Read these off the table that follows.
1) Find the entry directly below 6801.
2) Find the entry just right of 7390.
3) Find the entry just right of 5906.
4) Find the top-right entry.
5) Find the bottom entry of the column that holds the smallest entry.
6) Find the entry directly below 7677.
7) Find the bottom-left entry.
8) Find the entry just right of the smallest entry.
9203	4911	7677	6260	9660	5906	9220	7358	7245	9560	6801	3358
8611	5083	7390	6269	8887	5867	8598	7059	7035	8891	6678	3821
9033	4908	7666	6348	9341	5795	9032	7172	7173	9424	6834	3476
2520	7516	4203	5760	2166	6436	2530	4766	4691	2094	5227	9173
9012	4951	7619	6263	9486	5908	9060	7275	7206	9393	6772	3533
3009	7343	4422	5832	2565	6342	2955	4899	4857	2575	5334	8784
1) 6678
2) 6269
3) 9220
4) 3358
5) 2575
6) 7390
7) 3009
8) 5227

5.7	-7.3	8.8	-6.9	21.9	7.1	-29.0	-5.5	37.1	-4.5	44.9	-36.9
13.4	-8.8	21.4	-21.5	21.1	7.4	-36.8	-8.3	33.1	-12.7	44.2	-59.4
7.5	-11.7	8.2	-13.7	20.2	7.4	-22.4	-1.4	29.9	-5.0	35.1	-26.3
14.6	-10.9	21.9	-25.5	19.4	8.4	-34.2	-5.8	28.7	-13.9	39.1	-54.2
Find the entry just left of 37.1.
-5.5
The 1st entry on the diagonal from the top-right corner is -36.9
Find the entry in the top-left corner.
5.7
The smallest entry -> -59.4
Find the 2nd entry in reading order.
-7.3
Find the entry just left of the largest entry.
-4.5
Find the bottom-left entry.
14.6
The last entry, reading row by row: -54.2
The third entry from the end, reading row by row is -13.9
The entry just right of 21.4 -> -21.5
The entry directly below -4.5 -> -12.7
The entry just left of -5.8 -> -34.2
The largest entry in the first row is 44.9
The entry just left of the smallest entry is 44.2
Find the 2nd-last entry, reading row by row.
39.1
Find the 2nd entry on the main diagonal.
-8.8
Find the entry just left of -13.9.
28.7
Find the entry directly above -1.4.
-8.3
Find the entry just left of -21.5.
21.4
Find the entry directly above -22.4.
-36.8
The 3rd entry on the main diagonal -> 8.2
Find the entry just right of -10.9.
21.9
Find the largest entry in the last column.
-26.3
Find the entry just left of 7.1.
21.9

-3.1	41.5	-29.1	-45.8	-30.7	13.2	-59.7	15.9	-42.6
-63.7	3.8	14.4	14.9	-33.6	-46.0	17.5	-6.9	19.7
-52.2	32.1	-22.2	38.0	12.1	-23.1	-16.3	38.6	43.6
-34.1	19.9	-61.7	-16.4	18.1	-32.9	-43.6	11.7	-17.4
-33.6	36.0	-55.5	-24.7	-13.7	-27.8	-51.6	23.6	-34.0
-60.5	-14.1	-41.4	-34.0	-56.0	-24.4	-57.3	-57.5	21.9
28.2	-30.2	-53.7	-17.9	18.4	17.6	-49.3	-29.3	33.1
24.3	-21.1	-35.5	24.4	30.5	32.6	-32.3	-53.0	44.0
-63.5	-60.4	-57.5	-44.9	54.6	-62.1	51.8	-59.3	51.6
25.9	-16.9	-32.2	20.9	28.9	32.6	-32.8	-54.5	45.0
6.9	-48.3	-4.9	-41.6	-38.1	28.3	12.6	-43.4	17.8
18.5	41.3	-10.6	3.1	-21.7	44.3	-58.4	-27.3	-7.6
19.9	1.0	-30.3	32.0	10.3	18.5	-4.5	-55.1	40.2
-33.8	-26.5	42.4	-40.3	-55.5	42.4	28.2	18.2	-42.3
Rows and columns are numbered from 0.
The entry in row 0 and column 0 -> -3.1
The entry in row 1 and column 1: 3.8
The entry just right of -44.9: 54.6
The top-right entry? -42.6
The bottom-left entry? -33.8
The entry at row 0, column 1? 41.5
The entry directly above -62.1 -> 32.6
The entry directly above 38.0? 14.9
The entry just right of 14.9 is -33.6
The entry just right of the largest entry is -62.1
The entry at row 0, column 2? -29.1
The entry directly below 25.9? 6.9
The entry directly above -55.1? -27.3
The entry directly above -43.4? -54.5
The entry in row 1 and column 0? -63.7
The entry in row 2 and column 0? -52.2
The entry in row 2 and column 1? 32.1
The entry directly below 41.3? 1.0
The entry just left of the largest entry is -44.9
The entry just left of -44.9 -> -57.5
The entry directly below -32.2? -4.9
The entry directly above 17.6? -24.4
The entry just left of -32.8? 32.6
The entry directly above the largest entry: 30.5
The bottom entry of the column that holds the largest entry -> -55.5
The entry just left of -42.3? 18.2
The entry directly above -30.3 is -10.6
The entry just left of -24.4? -56.0
The entry just left of 18.1? -16.4
The entry directly above 24.3? 28.2

Questions about the grid below.
1) Give the fifth entry in reading order.
2) Give the entry just left of the centre entry.
3) Give the 3rd entry in reading order.
((4, 7, 8, 7, 1, 2, 1, 9, 8, 9, 9, 8, 2, 2, 8), (5, 1, 5, 1, 7, 5, 5, 6, 2, 1, 1, 1, 8, 9, 1), (7, 7, 5, 7, 6, 7, 4, 5, 5, 7, 6, 7, 1, 1, 6))
1) 1
2) 5
3) 8
